A small network was shown many inputs. Here are its activations along a few directions, one row for each input.
Each table varies a few parts of the input and shows all the possible inputs, shuffled.
A made-up example of a description, with smaller parts first: one of 3 separate values, together with either a single point or one of 11 places around a ring or (one of 4 places along a line, together with one of 5 places around a ring).
Shared parts are said once, and a part with two or three values counts as separate values.
In the rows, zero is written as 128.

Other details of the inputs shift rows strongly along two fixed directions, in all tables alike. That doesn't count.

A family of inputs:
R1: [ 86 109  87 126 130 131 143 137  95 231 152]
R2: [151 142 175 125 149 114  55 114 170  57 133]
R3: [ 90 108  74 128 118 145 147 122  84 216 164]
R4: [146  91 171 104 141 164  65  56 160  68 146]
R5: [141 126  67 114  57 119 141  75 196 137  74]
R6: [165 126 160 125 142 142  72 103 157  38 140]
R7: [107  75 224 127 225 185 110 139  43 132 190]
R8: [125 139 169 148 214 134  86 196  51 107 221]
R9: [172 142 155 125 139 132  81 117 152  24 148]
R10: [155 140 161 126 139 128  58 102 156  45 148]
R11: [130  96 216 107 152 136  72  79 165  82 121]
R12: [134 132  91 113  64 122 161  80 187 132  53]
R13: [133 140  70 115  55 105 125  73 195 142  81]
R14: [117 161  62 150 119 114 161 181  76 171 170]
R15: [156 132 181 125 149 145  91 110 149  33 121]
R16: [122 154 105 147 131 113 205 204  73 169 124]
R17: [139 155 107 126  66  78 154 126 198 129  50]
R18: [114 136 109 149 137 125 196 191  76 186 116]
R19: [119 154  79 147 126 128 197 191  71 160 142]
R20: [ 91 101  93 126 126 161 184 129  78 208 137]
R21: [104  97 180 139 224 158  69 152  60 139 215]
R22: [137 132 118 114  68 106 166  90 193 140  35]
R23: [147 172 105 125  63  69 162 140 193 113  59]
R24: [ 90 112 110 141 138 119 172 164  90 214 131]
Each input here is: one of 4 places along a line, together with one of 6 places around a ring.
Changing only the place on the line of 4 turns R3 into R10. The same change can be made to R4. Which row results?
> R6
Change only the place on the ring of 6 in R14. List by row number the other rows that result.
> R8, R9, R16, R19, R23
Change only the place on the ring of 6 in R5. List by row number the other rows that result.
> R12, R13, R21, R22, R24

A family of inputs:
R25: [119 121  92 113  79 118 178 108 159 182  80]
R26: [129  92 216 113 198 159  77 111 106  88 169]
R27: [ 98  89 110 145 165 158 151 156  65 193 174]
R28: [107 109  91 140 157 166 141 149  55 187 186]
R29: [126 133  56 124  76 122 151 100 158 175 101]
R30: [159 127 141 107  98 121  55  54 214  70  97]
R31: [110 118 112 159 168 129 149 199  66 177 171]
R32: [ 95  97 133 131 167 145 152 163  66 208 168]
R33: [133 152  92 125  79  88 177 150 162 166  72]
R34: [148 111 196 142 195 150  82 144 109  50 171]
R35: [145 113 197 140 198 142  74 145 109  53 170]
R36: [163 161 148 113  95  94  71  96 212  36  98]
R37: [167 146 177 107 109 101 102  97 204  44  74]
R38: [ 85 102 131 140 170 153 145 157  63 209 157]
R39: [131 166  83 129  71  86 173 142 147 154  84]
R40: [115 116 108 157 165 145 166 192  55 161 171]
R41: [104 129 123 152 167 147 175 187  49 168 151]
R42: [108 139 125 151 158 120 153 196  53 176 175]
R43: [144 164  52 135  74 103 162 137 157 147  93]
R44: [150 127 165 104  92 120  93  55 199  68  90]
R45: [147 129 166 101  95 112  87  55 198  73  90]
R46: [149 119 217 126 198 148  94 148 103  54 165]
R47: [116 114  75 126  82 114 155 106 161 180  88]
R48: [ 99 132 126 152 173 134 165 190  56 176 151]
R49: [121 120  90 112  77 123 182 108 151 179  80]
R50: [146 132 210 135 186 140  85 141  96  48 177]
R51: [140 136 192 131 192 137  60 141 105  40 192]
R52: [ 92 113 102 136 158 154 143 152  62 186 195]
R53: [136 162  82 130  66 100 184 140 142 147  87]
R54: [172 143 173 106 101 113 114  96 198  37  72]
R55: [100  88 108 144 161 164 154 155  59 189 173]
R56: [182 156 136 117  96 119  84  88 199  26  91]
R57: [109 140  96 147 152 139 158 191  51 156 187]
R58: [113 125  89 119  81 130 175 102 146 177  70]
R59: [108 127  92 119  85 119 163 103 156 185  70]
R60: [110 127  88 121  81 124 173 100 157 183  68]
R61: [110 139  62 117  71 108 149 102 161 175 104]
R62: [127 100 214 122 184 146  60 107 106  84 180]
R63: [177 159 142 119 100 101  64  92 213  39  92]
R64: [123 104 193 120 186 152  45 108 114  79 195]
R65: [116 136  60 116  65 120 161 102 153 168 104]
R66: [141 166  54 133  77  96 155 139 157 151  92]
R67: [ 93  89 112 147 164 147 138 160  70 205 173]
R68: [139 124 210 136 196 152  91 140 104  56 150]
R69: [152 126 165 102  88 127  96  54 194  64  89]
R70: [124 136  55 121  76 116 143 100 160 178  98]
R71: [124 156  93 133  84  98 170 145 159 165  64]
R72: [144 135 192 131 190 145  68 141 105  36 193]
Changing only one part turns R41 into R68. The same change can be made to R55. Which row results?
> R27
What is each input in this table made of?
> one of 2 separate values, together with one of 4 places along a line, together with one of 6 places around a ring
Change only the choice among 2 separate values in R44. List by row number the other rows that result.
> R50
